A small network was shown many inputs. Here are its activations along a few directions, one row for each input.
Each table varies a few parts of the input and shows all the possible inputs, shuffled.
A made-up example of a description, with smaller parts first: ring(8) and (point or ring(9) or (values(3) and line(4))).
Shared parts are said once, and a part with two or three values counts as separate values.

A family of inputs:
row 1: [ 0.07  5.11 -2.30 -2.24 -1.67 -6.11  0.69  0.18 -0.95  0.06 -0.23]
row 2: [-1.56 -1.41  1.68 -6.12  2.05 -1.17  0.65  1.75 -0.61 -4.88  3.08]
row 3: [-1.68 -0.93  1.01 -4.36 -3.05  0.10 -1.70  2.48  0.13 -2.47  6.04]
row 4: [-1.78 -1.31 -0.49  6.41 -0.25  5.34  2.48 -1.54 -2.22  1.21 -3.24]
row 5: [-2.20 -4.38 -4.81  0.69 -1.67 -2.26 -6.44  3.27  8.64 -1.98 -1.06]
row 6: [ 1.22  4.27 -3.08 -0.63 -2.33 -1.83  0.13  1.44  2.12 -0.19  5.23]
row 7: [-1.18 -1.27  2.20  4.00 -1.03  4.22  3.05  2.39  2.10  7.53  0.35]
row 8: [ 2.04  2.54 -0.87 -1.88  4.80 -3.61  0.34 -2.86  0.16 -1.92  4.39]
row 9: [ 0.87 -0.52  1.57 -3.13 -0.79 -0.86 -2.80 -1.71  0.02 -0.73  7.90]
row 10: [ 1.90 -0.35  0.89  2.06  0.31  7.45 -1.01 -2.20 -3.62  0.87 -3.77]
row 11: [-0.12  3.53 -1.16 -2.08  0.74 -6.71 -1.58 -3.20 -3.06  1.06  1.83]
row 12: [ 2.01  4.19 -2.71 -2.28  2.43 -2.78  3.13  0.61  2.28 -2.53  1.89]
row 13: [-3.25 -0.14  1.28 -4.25 -3.05  1.67 -0.24 -2.58 -0.31 -6.15  1.29]
row 14: [-0.37  3.52 -1.55 -0.01 -0.36 -0.53 -0.43 -6.96  0.04 -3.43  2.66]
row 15: [-1.41  0.25  2.15 -4.91  0.64 -5.40 -2.81 -2.68 -4.17 -0.16  2.70]
row 16: [-1.03 -4.47 -3.58 -0.52  3.32 -3.92 -4.02  2.31  9.05 -4.21 -4.23]
row 17: [ 3.81 -1.12  1.57  5.06 -0.98  4.05 -0.50  2.31 -1.69  4.24  0.66]
row 18: [ 1.05 -1.06  1.93 -4.93  4.16 -2.39 -0.46 -2.75 -0.28 -3.04  4.94]
row 19: [ 3.48 -1.04  2.28  4.20  4.32  3.20  1.19  2.28 -2.11  1.88 -2.60]
row 20: [-1.79  5.81 -2.92 -0.19 -1.57  0.10  0.82 -3.04  1.31 -4.14  0.69]
row 21: [-1.86 -0.90  3.12  2.84  3.97  3.14  4.88  2.08  2.44  5.43 -2.92]
row 22: [ 5.47 -1.92  1.67  0.75  4.77  4.85  0.64  1.08 -2.79  2.62 -2.92]
row 23: [ 0.64 -1.86 -0.31  6.42 -0.28  4.12  1.02  2.78 -0.78  5.02  0.83]
row 24: [-0.64 -1.29  0.14  5.18  0.71 -0.35  1.54  1.48 -4.59  5.38 -3.94]
row 25: [ 0.48  1.23 -0.52 -4.49  0.29 -2.07  3.21  2.97  2.27 -4.85  0.78]
row 26: [-1.81  0.11  1.42 -3.30 -0.59  0.63 -1.48 -6.45 -1.15 -4.46  3.34]
row 27: [ 0.82 -2.55 -0.14  4.93  4.38  2.68  3.64  1.92 -1.01  3.18 -2.33]
row 28: [ 2.30  2.86 -1.42 -0.20 -0.49 -2.19 -1.70 -2.19  1.41  0.43  7.18]
row 29: [-3.44 -3.73 -4.48  0.23 -2.08 -0.87 -4.44 -1.99  7.69 -5.50 -5.31]
row 30: [-3.16 -0.16  2.94  3.03 -0.02  0.28  3.35  1.53 -1.13  7.60 -4.64]
row 31: [-0.70  1.60 -0.53 -4.39 -3.90 -5.38  1.49  2.41 -1.30 -2.00 -1.07]
row 32: [ 2.01 -0.20  2.15  3.87  0.30  0.28 -0.31  1.50 -4.79  4.58 -4.28]
row 33: [-2.77 -4.19 -4.10 -0.78 -1.23 -7.45 -5.79  1.72  5.42 -1.41 -6.29]
row 34: [ 5.30 -1.77  1.06  1.84 -0.14  5.53 -1.72  1.21 -2.47  4.82  0.48]
row 35: [-2.07 -0.61  2.28 -6.20 -2.73 -4.58 -0.91  1.04 -2.87 -2.25  0.70]
row 36: [-4.56  0.05  2.42  4.43 -0.45  5.72  3.84 -1.40  0.96  3.49 -3.84]
row 37: [ 3.52 -0.90  1.48  0.81  1.08  1.81 -1.57  0.48 -6.02  4.96 -4.37]
row 38: [-2.07  2.34 -0.92 -2.55 -4.05  0.74  2.01 -1.13  1.52 -6.13 -0.49]
row 39: [ 1.58 -0.10  1.99  5.54 -0.81  5.69  0.61 -1.73 -2.00  0.21 -3.52]
row 40: [ 0.88  0.77 -1.34 -2.86 -4.76 -1.13  1.17  3.20  2.38 -2.16  4.09]
Q: The inputs of row 5 and row 33 match in every part but one. If row 3 is changed in the same way as row 5 into row 33, which row does it become?
A: row 35
Q: The inputs of row 6 and row 1 match in every part but one. If row 17 is changed in the same way as row 6 into row 1, which row does it become?
A: row 32
Q: What do these inputs look like to the network?
A: values(4) and (point or line(4) or ring(5))
Q: Change only the ring(5) part in row 2. List by row number the other rows that result.
A: row 8, row 12, row 18, row 25
Q: A walk changes only the ring(5) part. It starts at row 14 and steps to row 20. List the rest of the walk in order.
A: row 38, row 13, row 26
Q: Change only the line(4) part in row 19. List by row number the other rows that result.
A: row 21, row 22, row 27
Q: Change only the values(4) part in row 23. List by row number the other rows that result.
A: row 4, row 24, row 27

A family of inputs:
row 41: [ 0.08 -2.00 -0.87 -0.31  0.43 -2.20 -1.43  2.47  2.36  0.72 -0.53]
row 42: [ 1.69  0.81 -0.05  0.59  0.25  1.44  0.24  0.53  0.50  0.39  3.42]
row 43: [-1.32 -0.65 -1.41 -1.37 -0.44 -3.95 -1.47  0.22  0.92 -1.36 -2.68]
row 44: [ 0.68  0.94  1.14 -0.52  0.21  2.35  0.32 -2.13 -1.43 -1.80  2.48]
row 45: [ 0.96  0.60  0.17 -2.72  0.48 -2.46 -0.82  0.87 -0.21  0.27  3.77]
row 46: [-0.24  1.73 -0.45 -3.59 -0.24 -4.19 -0.63 -0.94 -2.07 -1.94  1.95]
row 47: [ 1.68 -0.88  2.94  5.37  1.97  4.30  3.10  1.44 -6.14  7.94 -4.50]
row 48: [-1.47  2.34  0.39 -2.18 -1.35 -0.38  1.15 -2.11 -1.12 -2.63  1.74]
row 49: [-2.35  0.10 -0.70  0.09 -1.48  0.08  0.44 -0.88  2.05 -1.97 -2.95]
row 50: [-0.32 -1.30  0.06  1.79 -0.04  3.02 -0.56 -1.21  1.89 -0.78 -2.03]
row 51: [ 0.60 -1.69 -1.22  2.84  0.21  1.98 -0.36  1.73  3.26  1.16 -0.68]
Q: What do these inputs look like to the network?
A: point or (values(2) and ring(5))

A family of inputs:
row 52: [-4.54 -1.44 -2.70 -1.94  0.05 -0.41  0.04 -2.04  3.66 -7.11 -2.85]
row 53: [-0.72  2.83  0.64  2.76 -1.16  3.90  2.52 -3.81 -0.44  1.52 -2.93]
row 54: [ 2.40 -2.16  0.34  5.06  3.07  4.82 -0.68  0.44  1.73  1.85  1.21]
row 55: [ 1.87 -2.78  0.55  3.41  1.04  1.24  1.38  5.07 -1.81  5.27 -0.02]
row 56: [ 0.25  1.55  0.30  4.26 -0.85  2.58  3.23  3.42  0.78  2.95 -0.24]
row 57: [-1.66  3.26  0.90  3.02 -1.84  1.15  3.40  0.42 -3.70  2.64 -3.49]
row 58: [ 0.33 -0.50  1.51  3.87  2.06  3.37 -0.93 -2.96 -2.79  1.51 -2.46]
row 59: [ 1.31  1.07 -0.77  3.90 -0.25  5.81  2.35  0.00  3.87  1.68  0.68]
row 60: [-1.96  1.54  2.56 -8.03 -1.97  0.87  1.42  0.82 -1.63 -4.79  6.12]
row 61: [ 2.11  2.56 -2.44 -2.49 -2.06 -2.57 -4.13 -3.30 -0.33 -2.94  8.73]
row 62: [ 3.84 -3.72  2.33  1.14  2.90  3.22  0.18  1.71 -0.37  4.01 -1.15]
row 63: [ 1.86 -2.26  3.28 -0.14  1.70  2.14 -0.40 -1.23 -4.93  3.72 -4.63]
row 64: [-0.16 -1.49  2.49  1.96  0.10 -0.33  0.99  1.25 -5.92  5.60 -3.29]
row 65: [-1.87 -2.89 -2.80 -1.11 -3.64 -0.91 -2.40 -0.47  3.38 -5.78 -3.15]
row 66: [-0.61 -1.43 -2.09 -2.04  2.05 -4.80 -5.31  2.00  4.74 -1.60 -0.84]
row 67: [ 2.46  4.14  0.82 -3.96  1.34 -3.18 -0.03 -2.79 -4.32 -5.88  4.51]
row 68: [-2.13  3.00 -0.35 -5.77  1.01 -5.04  1.69 -1.69 -3.01  0.41  6.75]
row 69: [-2.82 -3.24  0.56 -1.00 -2.77 -3.80 -2.01  0.65  6.99 -2.43 -0.67]
row 70: [ 0.03  1.95 -5.13 -2.90 -0.78 -8.07 -1.29  2.51  4.08 -0.64 -2.29]
Q: What do these inputs look like to the network?
A: values(4) or line(5) or (values(2) and ring(5))
Q: A walk changes only the line(5) part. It starts at row 70 and steps to row 66. List the rest of the walk in order.
A: row 69, row 65, row 52
Q: Change only the values(2) part in row 54. List by row number the other rows that result.
A: row 58

A family of inputs:
row 71: [ 1.86 -0.52  2.79  5.36  1.19  6.91  3.27  1.52 -3.18  5.96 -0.50]
row 72: [-1.86 -2.97 -0.51  5.95 -0.60  3.46  1.07  1.41  2.47  2.90 -9.79]
row 73: [ 1.37  1.07  0.57 -3.92  1.09 -4.75  0.30  2.77 -2.60  2.09  4.12]
row 74: [ 1.54  1.35  4.16  4.16  2.22  6.25  4.31 -2.07 -8.32  5.59 -2.33]
row 75: [-0.71  4.53  1.97 -3.80 -1.65  1.14  1.06 -5.83 -4.54 -5.16  4.71]
row 76: [-4.64  0.08 -3.22 -2.31 -3.21 -1.70 -1.15 -2.76  6.67 -8.01 -2.65]
row 77: [-0.11  2.04 -1.88 -1.30 -1.66  1.00 -0.88 -2.42  4.23 -5.27  5.20]
row 78: [ 0.84  2.92  1.98 -4.91  1.59 -5.37  0.61 -0.65 -7.87  2.04  2.20]
row 79: [ 1.61 -4.33  0.59  6.32  1.44  5.59 -0.42  2.07  1.14  4.36 -5.07]
row 80: [-0.34  2.79  0.23 -2.85 -2.22  1.82  0.75 -2.41  0.61 -4.95  6.74]
row 81: [-0.92 -1.26 -1.66 -2.30 -0.93  0.49 -3.07 -2.30  5.73 -6.72  1.95]
row 82: [-2.99 -1.62 -2.50 -2.96 -0.29 -8.42 -1.96  2.66  3.17 -1.21 -5.10]
row 83: [ 0.73 -2.99 -1.51 -2.64  1.03 -6.60 -3.85  3.32  1.76  0.54 -0.25]
row 84: [ 2.17 -1.26  0.83  6.88  1.76  6.15  1.72  1.70  0.28  5.67 -2.14]
row 85: [ 1.47  0.17 -1.85 -1.67  0.25 -6.00 -1.76  2.99  0.44  2.16  2.92]
Q: What do these inputs look like to the network?
A: values(3) and line(5)
Q: The inputs of row 73 and row 80 match in every part but the values(3) part. If row 78 is changed in the same way as row 73 into row 80, which row does it become?
A: row 75
Q: Change only the line(5) part in row 72. List by row number the other rows that result.
A: row 71, row 74, row 79, row 84
Q: Change only the values(3) part in row 83. List by row number the other rows that result.
A: row 79, row 81
